x =
[[137 125 124 133 126 130 135 123 137 124]
 [130 131 131 121 136 125 131 133 128 130]
 [123 129 131 129 127 126 125 132 126 131]
 [127 126 123 137 119 129 124 121 123 128]
 [125 126 132 127 129 131 131 133 142 125]
 [139 128 125 124 133 128 136 124 132 125]
 [128 124 126 135 122 132 130 125 137 124]
 [121 126 132 131 124 131 126 132 138 126]
 [153 129 127 116 145 124 150 130 144 125]
 [129 131 131 124 133 124 129 133 126 132]]
Find the second entry on the diagonal from the top-right corner.
A: 128
The bottom entry of the column that holds the smallest entry: 124
The entry just right of 144 -> 125
The bottom-right entry -> 132
Find the first entry, reading row by row.
A: 137
The bottom entry of the column that holds the largest entry: 129
The fifth entry, reading row by row: 126
The first entry in the row that holds the smallest entry is 153
The 5th-last entry, reading row by row is 124
Find the smallest entry in the first row.
A: 123
Find the first entry on the diagonal from the top-right corner.
A: 124
Find the 2nd smallest entry.
A: 119
The entry just left of 138 -> 132
The second entry from the end, reading row by row: 126
Find the 3rd largest entry.
A: 145
Find the 3rd entry in reading order.
A: 124
Find the third entry from the end, reading row by row.
A: 133

data =
[[126 131 140 136 126 132]
 [132 144 156 157 129 148]
 [127 136 152 149 125 140]
 [124 124 129 124 125 123]
 [125 126 130 125 127 124]
 [128 131 138 135 128 132]
 [124 132 144 145 122 137]]
The entry directly below 135 is 145
Find the bottom-right entry.
A: 137
Find the 3rd largest entry.
A: 152
Find the entry just left of the largest entry.
A: 156
Find the entry directly above 137.
A: 132
Find the entry directly above the largest entry.
A: 136
The second entry on the main diagonal: 144
The 2nd smallest entry: 123
The largest entry in the first row: 140
Find the first entry in reading order.
A: 126
Find the top entry of the column that holds the smallest entry.
A: 126
Find the entry directly below the largest entry.
A: 149
The entry just left of 123 is 125
The minimum is 122
Find the entry in the bottom-left corner.
A: 124
Find the first entry of the largest entry's row.
A: 132
